A small network was shown many inputs. Here are its activations along a few directions, one row for each input.
Each table varies a few parts of the input and shows all the possible inputs, shuffled.
Descriptions start from the smaller parts, as in this example, which fits no table here: one of 6 places along a line, together with either a single point or one of 9 places along a line or (one of 3 separate values, together with one of 8 places around a ring).
Shared parts are said once, and a part with two or three values counts as separate values.
In the rows, zero is written as 128.

Other details of the inputs vary at random and push rows far along three fixed directions, the same in every table; ignore that.

Rows:
R1: [160 156  74  96 150 117 126 114 188 149 121  80 137 150 119]
R2: [149 155 122 112 149 117 158 156 139 187 117 127 114 179 120]
R3: [ 94 110 152 154  99 144 127 122  77  99 146 144 127 110 116]
R4: [200 158  48  77 155  93 105 118 197 127  97  66 123 124 112]
R5: [ 82 135  99  74 115 113 136 107 211  83 143 117 156 126 204]
R6: [ 86 109 176 135 107 140 141 154  91 136 134 184 124 146 131]
R7: [ 77 119 174 108 101 132 144 136 119 105 133 160 129 137 145]
R8: [143 156 121 134 173 115 160 157 166 188 121 121 130 172 138]
R9: [215 137 101 149 147  98 107 114  64 146 114 102  95 111 101]
R10: [ 91 105 175 170 115 161 133 130  89 124 146 148 139 117 127]
R11: [153 137 123 157 144 131 127 136 125 167 135 110 119 144 122]
R12: [ 84  90 157 114  86 131 111  95  93  41 136 136 137  58 125]
R13: [100 129 147 142 136 160 147 153 181 169 144 139 157 173 110]
R14: [ 98 105 171 151 106 146 127 123  91 101 137 144 133 111 104]
R15: [ 98 126 131 131 130 161 141 137 171 153 146 136 151 154 128]
R16: [ 94 116 129 123 118 143 128 137 165 117 139 137 151 132 114]
R17: [215 144  93 135 154  97 111 109  75 150 113  88  97 111 104]
R18: [213 121 122 167 139  98 104 118   4 118 111 107  84  92  76]
R19: [102 130  99  93 114 129 114 104 226 104 127 102 168 118 171]
R20: [146 149 118 150 157 146 140 179 196 211 129 132 151 202  85]
R21: [ 87 129 159 123 101 127 147 141  88 123 139 159 117 129 144]
R22: [235 136 122 149 143  86 101  91  35 115  85  82  91  68  98]
R23: [156 151  70 107 141 113 123 124 190 148 135  88 138 161 127]
R24: [ 75 133 147 138 135 133 162 147 146 140 144 154 146 153 163]
R25: [ 78 101 162 152 112 160 120 130 136 122 155 158 155 130 144]
R26: [229 150 107 123 137  80  97  92  56 124  75 104  71  84 130]
R27: [225 140 133 172 151 101 131 137  30 174  96 128  57 123 103]
R28: [213 127  95 132 133  81  89  93  17  94 100  86  82  54  93]
R29: [102 116 156 113 107 138 129 102 132  98 122 137 119 106 162]
R30: [ 99 104 156 149 109 150 121 128  99 103 144 153 137 123 113]
R31: [163 150 114 133 144 120 137 128 120 173 108 122  93 144 135]
R32: [ 87 103 181 124 101 134 145 147  96 114 132 178 126 135 134]
R33: [ 66 101 177 131 105 160 136 126 142 109 133 173 129 129 161]
R34: [ 63  96 196 161 130 147 158 150 103 128 140 192 146 137 141]
R35: [100 127  97  60  96  85 109  64 173  31 120 102 149  76 209]
R36: [119 128 151 199 165 171 147 216 121 206 144 175 134 191  66]
R37: [ 74 100 174 110 101 117 136  91  94  47 125 151 135  71 172]
R38: [150 164  60  91 155 127 125 134 213 149 118  83 142 145 119]
R39: [144 175  36  86 158 130 136 145 251 172 132  83 147 174 126]
R40: [ 89 126  87  53 101 127 109  82 250  72 129  94 173 107 180]
R41: [154 146 109 161 157 144 142 157 172 196 148 123 130 187 122]
R42: [ 92 101 182 165 115 155 126 154  66  97 143 170 130 105  87]
R43: [ 71  86 179 172  94 165 129 146  72  96 153 173 144 110 105]
R44: [220 144  74  99 138  80  84  84 114 107 100  72 111  87 126]
R45: [142 152  94 156 170 151 145 187 174 207 144 138 134 197  86]
R46: [ 98 114 136  68  74  99 108  80  77  34 130 130 122  66 182]
R47: [119 123 162 199 171 172 152 202  97 218 142 162 130 188  59]
R48: [ 92 136  98  50 104 119 115  69 211  75 120  92 137 101 207]
Each input here is: one of 6 places around a ring, together with either one of 3 separate values or one of 5 places along a line.
Q: The inputs of R47 and R43 match in every part but the place on the ring of 6. If R48 is changed in the same way as R47 into R43, which row does it become?
A: R26
Q: List by row number the other rows that have the place on the ring of 6 in common with R23.
A: R5, R9, R18, R27, R41, R45, R46
Q: Which other rows does R11 become when the place on the line of 5 takes its other values? List them by row number.
A: R3, R17, R28, R39
Q: Which other rows does R35 become when the choice among 3 separate values takes its other values? List them by row number.
A: R6, R26

Rows:
R49: [ 69  98 211 193 130 188 138 154 134 127 136 190 149 129 133]
R50: [ 31  97 166 150  88 172 135 103 138  63 164 153 148 100 193]
R51: [179 147 140 164 184 129 159 160 148 224  87 119  99 177 127]
R52: [101 143  89  98 145 124 140 136 201 147 137 111 154 154 168]
R53: [ 85  96 158  97  82 142 108  97 111  62 127 147 140  81 140]
R54: [183 124 152 150 152  92 129 128  51 128 100 136 100 111 118]
R55: [140 145  89  81 135 101 111  79 123  79 116  85 118  79 159]
R56: [ 62 101 174 149 100 138 144 137  53  91 157 167 128 101 134]
R57: [113 112 147  72  95 138  93  81 154  54 115 107 135  77 153]
R58: [148 114 101 124 114  94  96  94  79  62 117  97 133  68 131]
R59: [ 85 155 105 108 136 166 144 152 207 176 147 140 140 187 136]
R60: [216 165  56 107 172  81 110 126 137 154 109  73 121 117  95]
R61: [188 132 110 145 148 103 118 134  47 118 103  98 108  81  73]
R62: [162 114 101  97 114  71 101  88  78  54 103 101 124  67 128]
R63: [ 53  98 181 179 116 175 147 171 110 127 167 178 160 142 111]
R64: [149 100 173 194 139 141 118 132  67 128 112 152 120 106 110]
R65: [249 139  78 142 166  55  96 106  44 124  71  75  93  84  96]
R66: [108 121  91  90 110 127 108 111 141  75 123  99 123  98 119]
R67: [ 75 135  95  96 123 128 140 141 192 131 153 137 158 152 172]
R68: [131 122 127  71 111  87 123  91 116  60 102 113 121  74 157]
R69: [126 135  81  68 123  89 112  86 182  76 117  96 138 113 192]
R70: [101  98 179 157  86 157 109 114  67  88 163 146 128  94 112]
R71: [106 114 161 146 135 128 148 167 108 127 106 152 144 125  90]
R72: [ 63  98 150 118  79 164 108  86 119  58 155 123 145  77 139]
R73: [ 85 111 155 164 125 133 145 147  92 128 148 158 138 140 145]
R74: [ 73  95 125 105  82 130 111 115 113  53 143 136 134  83 137]
R75: [ 58  99 183 156  94 151 141 160  64 106 170 192 123 122 128]
R76: [102 143 136 165 153 163 170 186 180 232 163 157 145 223 123]
R77: [ 69  94 193 173  90 166 141 147  69 123 168 188 126 131 140]
R78: [ 93 138  98 130 146 166 128 124 225 139 147 108 159 146 144]
R79: [117 123 162 156 104 131 131 147  30 104 141 164  94 106 108]
R80: [169 120 110  90  96  78 105  80  63  77  99 107  94  74 151]
R81: [179 130 111 102 132  88 112  70 125  82  92  95 111  74 181]
R82: [184 120 168 178 156 119 127 140  77 173  97 123 108 122  72]
R83: [ 76  92 175 163  96 179 124 139  46 109 154 172 120  96  89]
R84: [127 115 151 142 104 133 111 127  74 103 126 149 115 118 100]
R85: [236 149  89 147 160  81 107 114  96 165  88  76 101 139  85]
R86: [123 152 136 100 136 140 152 137 216 172 123 124 138 178 152]
R87: [115 135 109 125 123 146 132 129 191 141 150 104 160 155 126]
R88: [181 161  77  92 148  98 117  86 137 130 105  63 101 110 140]
R89: [ 53 123 108  60  94 111 129 100 194  67 146 132 159 121 195]
R90: [129 104 157 147 132 129 129 159  84 118 122 161 142 117  97]
R91: [143 120 130 166 127 155 128 153  85 159 135 152 117 147  88]
R92: [109 130 122 117 111 162 130 135 216 153 156 133 165 181 140]
R93: [108 148 115 145 179 150 162 185 154 212 142 150 131 195 103]
R94: [106 156 137 165 167 186 167 189 191 249 160 159 133 232 105]
R95: [158 161  82  50 136  88 125 116 183 125  94  93 115 126 150]
R96: [180 143 121 195 179 134 132 164 151 211 117 127 119 191  91]
R97: [143 152  78  52 128  84 122 113 193 118 109  99 125 133 155]
R98: [198 135 131 203 162 136 123 138  87 170 115 113 109 132  85]
R99: [ 60 135 115  81  78 139 125 108 178  87 158 135 142 124 188]
R100: [ 49 147  92  83 122 142 137 131 211 126 149 125 141 153 147]
R101: [ 64 131 111  80 106 125 142 138 206 117 153 149 153 159 165]
R102: [146 130 129 184 156 139 145 154 119 197 129 135 111 163 139]
R103: [134 161  75 106 157 135 128 104 214 146 133  90 133 142 169]
R104: [ 84 126  97  75  92 129  98 101 172  51 153 107 153  92 146]
R105: [165 127 136 149 132 103 132 116  82 148 125 129 108 131 128]
R106: [163 155  79  76 154  73 127 119 170 136 106 102 125 140 148]
R107: [101 107 189 141 106 157 122 139  83 106 114 162 123 111  98]
R108: [173 154  77  91 124  95 111  82 145 119 122  76 109 108 162]
R109: [209 158  68 146 173 112 114 132 181 185 122  79 125 151 121]
R110: [ 92 106 192 158 131 144 136 145 108 106 129 166 143 117 106]
R111: [138 128 150 180 134 134 145 139  64 149 135 143 105 138 115]
R112: [119 139 149 143 150 149 162 183 157 219 132 164 122 200 116]
R113: [182 126 144 131 128 117 117 138  58 113 102 143 112 103  79]
R114: [186 146  88 132 141 128 118 137 163 182 137  98 133 162 110]
R115: [163 154  95  86 142 115 126 140 180 138  89 104 122 136 102]
R116: [ 88 149 139 103 146 143 173 156 231 158 130 139 161 182 162]
R117: [ 88 111 157 170 130 175 139 152 129 159 159 143 142 144  99]
R118: [188 134 118 161 162 110 118 123  49 136 113  99 108  88  71]
R119: [ 79 123 148  75  89 134 128  98 145  78 117 139 134 109 164]
R120: [127 131 103  80 130 107 122 101 191  90 117 112 165 112 145]
R121: [136 106 171 162 122 134 118 118  79 125 129 147 132 110 102]
R122: [149 145  98  54 110  99 112  76 168  97 110  90 124 108 176]
R123: [132 122 147 135 118 130 135 133 120 151 141 147 125 154 142]
R124: [160 169  76  97 138 124 135 125 172 174 124 108 120 160 134]
R125: [107 107 155 172 133 141 147 134 128 147 134 152 125 151 153]
R126: [159 154 119 166 151 160 141 191 145 213 137 132 126 200  71]
R127: [234 145 119 151 164  76 132 117  52 171  85 105  81 117 102]
R128: [160 104 152 170 125 111 117 142  11  99 131 144 111  84  91]
R129: [214 129 147 147 138 122 112 120  80 150 115 119 104 129  79]
R130: [ 58 106 128  89  85 137 121 125 174  64 151 145 160 121 148]
R131: [ 73 102 213 156 106 149 150 124  81 109 130 170 120 115 143]
R132: [129 132 105 147 133 137 128 137 163 152 146 120 150 156 118]
Q: The inputs of R65 and R120 match in every part but one. If R92 is changed in the same way as R65 into R120, which row does it become?
A: R129
Q: The inputs of R99 and R119 match in every part but one. If R114 is changed in the same way as R99 into R119, which row does it become?
A: R57
Q: The inputs of R68 and R67 match in every part but one. If R107 is changed in the same way as R68 into R67, which row does it become?
A: R91
Q: Describe the family of inputs behind these rows.
A: one of 2 separate values, together with one of 6 places along a line, together with either a single point or one of 6 places around a ring
Q: Which other rows does R123 become when the choice among 2 separate values takes its other values? List them by row number.
A: R92
Q: A walk changes only the place on the ring of 6. It starts at R97 and steps to R106. List the rest of the walk in order.
A: R54, R127, R122, R112
Q: Which other rows does R72 become when the place on the ring of 6 takes its other values? List them by row number.
A: R61, R66, R83, R117, R118
Q: Which other rows does R77 become when the choice among 2 separate values takes its other values? List them by row number.
A: R114
